Each row below is a small network's average activation on inputs in which a field has the value named, seen along a few directions.
Values that are neighbours, or in one group, have similar rows; names and order tell nothing.
In the rows, 500 means zero.
Random noise pushes rows far along 21 fixed directions. That doesn't count. These rows show it; they differ only by the noise:
[540 539 355 513 586 468 371 417 339 571 692 571 503 625 582 506 390 674
 577 569 420 421 431 443 625 504 481 667 451 417 360 547 451]
[493 574 573 476 498 454 686 583 351 490 336 580 512 663 558 394 678 512
 617 323 433 684 220 469 637 422 467 515 355 283 502 592 641]
[637 440 408 395 507 512 551 429 708 577 442 416 188 302 466 464 268 228
 393 389 269 463 633 414 330 417 543 513 781 527 650 438 463]
[498 696 668 267 559 665 279 568 563 478 613 343 419 593 375 586 476 488
 281 346 517 422 477 435 572 751 471 564 570 566 432 470 393]
[471 595 615 421 577 386 573 627 650 387 522 491 470 463 540 616 623 411
 572 348 584 634 543 433 599 450 599 451 508 584 442 322 617]
[415 693 568 462 471 448 475 575 409 577 685 643 208 347 279 657 423 563
  87 394 387 504 372 608 471 482 532 318 541 386 517 488 280]
[587 509 822 397 400 691 505 398 500 593 566 498 349 180 528 570 401 409
 736 493 373 539 538 486 394 562 299 462 617 357 681 398 635]
[542 516 514 537 664 514 508 547 481 622 699 478 498 292 469 579 558 512
 417 604 384 583 462 607 439 490 429 293 629 345 570 588 333]
[605 313 532 414 455 521 474 521 339 456 388 418 403 312 575 485 539 581
 479 566 439 428 395 598 485 432 347 502 255 521 480 417 844]
[531 425 659 393 434 347 597 603 548 565 618 353 328 589 505 469 557 272
 635 380 432 682 548 236 507 714 540 579 537 552 544 310 405]
[465 401 288 591 403 283 376 664 481 438 409 574 681 332 482 453 531 664
 669 465 587 388 633 609 243 455 680 394 641 474 550 624 634]
[495 590 499 665 274 644 436 357 759 341 239 299 611 773 471 546 525 472
 487 487 535 623 615 522 736 511 350 859 414 605 670 360 528]
[487 515 391 581 610 388 658 368 435 541 407 413 575 643 460 467 484 468
 551 654 525 515 400 604 512 265 701 503 231 521 327 646 605]
[352 438 494 593 473 575 673 681 541 392 477 592 399 634 552 576 632 521
 632 853 608 590 721 359 603 481 418 351 401 472 333 481 551]
[497 305 545 522 564 627 547 306 637 611 344 454 660 573 599 409 374 424
 417 680 494 437 581 619 353 491 489 388 557 531 582 481 350]
[460 471 522 683 473 418 533 464 544 503 496 378 710 296 316 644 603 451
 540 484 584 733 551 508 564 396 344 441 676 518 703 545 494]
[478 441 408 445 586 409 462 414 568 595 624 192 596 459 298 699 406 537
 181 247 448 586 525 489 353 350 655 462 523 527 621 528 411]
[430 591 587 375 483 668 100 637 231 471 591 660 563 487 440 396 407 701
 402 424 682 127 338 574 615 940 442 520 592 638 233 607 437]
[542 581 311 769 343 434 552 464 505 439 462 395 633 391 329 551 670 548
 424 558 736 645 642 581 526 451 385 684 550 539 642 527 355]
[461 370 357 540 535 500 630 618 688 383 278 475 579 489 594 459 585 489
 179 420 658 495 650 579 413 380 564 376 571 704 574 419 443]
[570 574 626 585 349 547 360 489 624 645 401 328 286 624 410 401 256 415
 631 625 335 561 543 509 613 391 429 629 775 697 592 538 473]
[508 589 417 395 639 410 353 866 507 373 638 632 345 583 767 413 580 638
 453 318 347 346 455 497 524 627 622 460 492 601 426 486 537]
[393 447 627 671 337 430 388 445 469 523 467 638 659 574 451 548 522 677
 588 562 571 588 531 578 530 527 322 483 522 435 638 427 405]


ZAG, 16 values:
loz: [534 241 238 545 513 321 476 480 433 642 505 366 514 646 461 405 372 658
 322 628 424 386 476 607 238 346 772 447 376 527 424 644 400]
detu: [526 581 513 627 409 451 386 670 568 471 490 466 483 512 459 504 552 615
 444 387 386 650 419 562 665 366 353 538 630 566 675 542 484]
fige: [529 278 389 649 426 391 424 432 395 613 575 470 478 314 481 486 344 376
 644 843 226 488 365 516 669 465 457 439 552 494 442 522 619]
nudi: [437 305 550 626 462 626 613 490 474 586 518 510 294 527 346 497 519 458
 475 819 409 532 523 640 362 504 484 280 191 325 367 579 428]
rovo: [399 465 594 491 678 391 459 480 573 484 529 730 541 572 584 397 473 412
 547 596 427 394 592 452 328 486 438 261 613 632 617 609 414]
goz: [708 444 336 400 623 371 503 511 411 584 498 556 417 442 433 404 699 519
 489 775 638 537 477 491 450 460 355 524 551 341 342 488 353]
nur: [446 730 509 597 330 549 464 641 554 259 405 465 290 519 283 558 594 550
 495 149 607 477 551 581 503 500 573 648 243 659 525 556 690]
nodo: [520 516 506 487 534 288 555 529 717 510 600 429 451 678 409 530 631 231
 660 563 297 671 613 260 430 718 534 513 621 316 624 472 252]
kenan: [464 438 672 712 387 765 516 547 428 462 476 406 669 346 479 599 681 684
 654 302 565 683 345 751 660 521 365 452 280 374 554 529 712]
sasup: [573 622 612 487 507 608 509 500 560 468 453 705 321 540 687 346 515 474
 572 588 653 409 572 582 547 502 452 580 509 677 390 354 465]
nopi: [709 312 438 423 324 372 199 567 461 483 446 416 438 565 679 373 463 851
 551 523 696 313 679 645 319 460 548 751 393 713 400 177 624]
tukob: [645 380 471 491 816 475 395 425 687 430 464 313 644 534 575 455 689 469
 407 721 419 375 630 677 210 500 359 376 307 580 679 574 470]
zapen: [441 546 648 541 428 496 384 548 632 521 355 572 492 819 462 426 530 488
 828 740 506 579 545 519 582 586 505 483 498 364 397 473 495]
gem: [635 443 530 532 539 352 390 502 572 584 668 391 435 608 465 466 546 532
 646 487 569 615 662 403 433 427 418 628 540 679 505 398 390]
fufid: [557 708 609 509 510 365 568 162 248 512 459 714 517 473 417 455 480 461
 558 871 744 439 442 437 651 230 173 658 478 722 483 537 545]
tig: [486 618 482 516 502 478 510 795 387 446 750 563 392 384 702 647 575 762
 684 649 433 502 477 532 611 385 640 413 383 443 341 452 733]
The values of ZAG form a ring.
List every value one step from detu, in the order listed.
Answer: loz, goz
List every value one step from gem, in the order listed.
Answer: fige, nudi
List every value one step from kenan, in the order listed.
Answer: nur, nopi
List every value one step from tig, in the order listed.
Answer: nodo, tukob

ZEP, 16 values:
bod: [215 503 647 407 567 468 379 249 597 496 642 458 924 573 543 812 256 539
 556 484 560 464 652 322 535 461 639 421 646 628 602 398 576]
dib: [535 446 515 176 599 649 589 312 504 641 274 740 468 948 698 381 291 858
 624 455 632 348 626 440 105  74 721 446 363 204 280 553 581]
gal: [496 635 506 624 648 501 525 514 387 508 739 424 475 431 235 668 664 538
 524 489 654 670 514 446 612 440 338 486 485 429 446 643 388]
ribi: [612 679 700 552 564 745 595  95 698 715 667 503 271 717 457 524 350 479
 353 534 384 512 549 761 234 435 574 595 171 330 554 413  61]
rafi: [658 471 642 140 506 131 439 675 447 317 420 456 173 375 419 538 711 325
 548 136 381 565 330 280 533 575 380 610 377 476 531 213 884]
nivu: [639 513 415 418 596 905 453 283 729 453 249 292 805 386 503 524 552 385
 709 560 480 508 618 555 461 568 397 584 640 136 572 610 681]
latu: [586 701 628 377 295 228 710 589 425 576 453 486 237 490 386 227 541 194
 398 158 675 562 395 449 335 641 768 670 570 748 511 397 309]
fevuz: [629 884 219 884 539 443 571 473 480 539 715 621  77 482 185 500 542 357
 636 553 252 740 409 494 752 310 276 752 554 293 515 825 291]
laz: [686 414 379 378 669 301 254 482 533 540 544 652 274 606 576 417 414 697
 205 407 463 288 497 607 383 459 413 567 476 565 422 277 295]
pomat: [683 267 516 455 301 421 373 227 574 681 437 304 157 487  12 520 326 171
 695 559 320 596 489 345 518 769 379 729 475 225 376 358 404]
zet: [365 583 358 622 332 630 424 436 641 580 491 678 702 701 380 564 367 684
 453 252 580 547 528 551 540 637 768 552 719 160 438 524 108]
reri: [480 638 511 454 238 595 374 268 594 491 150 575 260 494  56 607 217 497
 418 300 599 448 482 626 524 285 612 636 569 278 362 428 653]
gunuf: [454 696 746 669 541 517 530 194 373 740 473 412 781 448 271 347 343 307
 706 502 568 485 200 838 462 519 752 438 458 592 420 822 434]
moson: [380 426 754 413 605 584 613 600 449 524 655 699 683 725 871 379 615 416
 422 675 689 508 415 369 715 843 425 387 538 707 371 288 179]
labon: [547 445 239 751 617 336 296 570 459 646 615 599 352 681 438 265 264 584
 544 508 442 326 449 584 599 506 626 570 631 768 261 677 212]
vadir: [356 108 646 308 603 178 506 658  55 809 711 281 548 809 376 236 410 560
 496 179 622 481 489  55 164 627 603 322 521 927 479 772 367]
The values of ZEP form a ring.
A walk along ZEP starts at vadir and steps to its neighbour nivu. Put bod, dib, ribi, reri, labon in the order it reaches them.
Answer: bod, reri, labon, dib, ribi
List every value one step from rafi, in the order listed.
Answer: gal, laz
List every value one step from fevuz, in the order listed.
Answer: latu, moson

GEFAK, 14 values:
bef: [435 598 663 512 546 512 493 322 303 560 364 612 646 544 480 295 425 407
 580 814 496 229 369 634 321 608 441 389 437 585 586 812 478]
pido: [551 515 788 517 406 427 342 625 478 622 549 422 557 706 783 296 515 582
 473 367 301 609 311 609 627 686 416 609 601 690 783 329 326]
gukul: [406 578 500 484 374 496 499 341 625 594 533 468 329 672 270 728 281 646
 312 352 500 617 552 580 429 235 769 519 339 323 371 339 439]
gog: [486 408 464 467 485 366 707 359 304 662 589 282 366 613 255 615 373 547
 422 454 597 624 428 383 477 168 706 550 166 575 247 539 584]
kor: [570 574 532 516 356 551 567 760 442 517 557 280 433 353 307 581 736 614
 527 693 828 632 683 539 412 511 514 450 576 448 382 519 446]
beda: [510 509 610 567 348 212 461 514 441 602 500 312 316 574 179 557 464 471
 781 475 418 714 442 425 513 245 550 554 388 559 484 590 713]
lili: [544 261 178 646 400 453 357 526 453 458 493 266 489 401 268 565 506 531
 534 401 348 508 423 563 540 514 574 611 255 399 393 620 724]
gopit: [522 616 548 447 396 751 220 468 597 333 504 343 349 441 308 684 484 535
 272 431 435 450 533 521 666 594 222 679 416 567 567 406 616]
dadi: [585 152 429 777 429 351 728 186 161 690 574 589 360 412 420 456 384 650
 490 731 750 542 558 498 438 173 242 613 153 749 403 412 438]
sot: [524 439 464 415 738 537 374 477 404 495 732 579 456 378 541 480 487 423
 587 442 272 301 478 407 381 765 394 424 470 390 541 642 498]
rivut: [468 456 552 464 601 333 377 367 444 367 445 585 718 180 448 594 504 531
 326 228 546 410 459 540 382 291 269 419 559 747 815 552 746]
kazu: [610 651 720 123 267 309 250 522 527 563 565 313 442 318 445 665 385 622
 422 478 736 458 687 402 350 478 607 661 837 632 553 113 556]
zem: [362 835 484 290 565 628 628 383 501 330 560 660 538 457 601 774 426 605
 358 109 534 477 515 295 565 281 601 562 491 348 557 459 726]
derid: [433 389 496 623 708 522 611 482 402 589 623 367 667 532 422 566 536 655
 373 510 656 559 518 561 402 307 479 302 410 647 493 718 395]
The values of GEFAK form a ring.
A walk along GEFAK starts at rivut and steps to its neighbour gopit. Put bef, gog, kor, sot in the order it reaches them.
Answer: sot, bef, kor, gog
List every value one step from pido, in the order listed.
Answer: gukul, zem
What is the length, in steps, of the shortest route from derid to lili?
Answer: 4
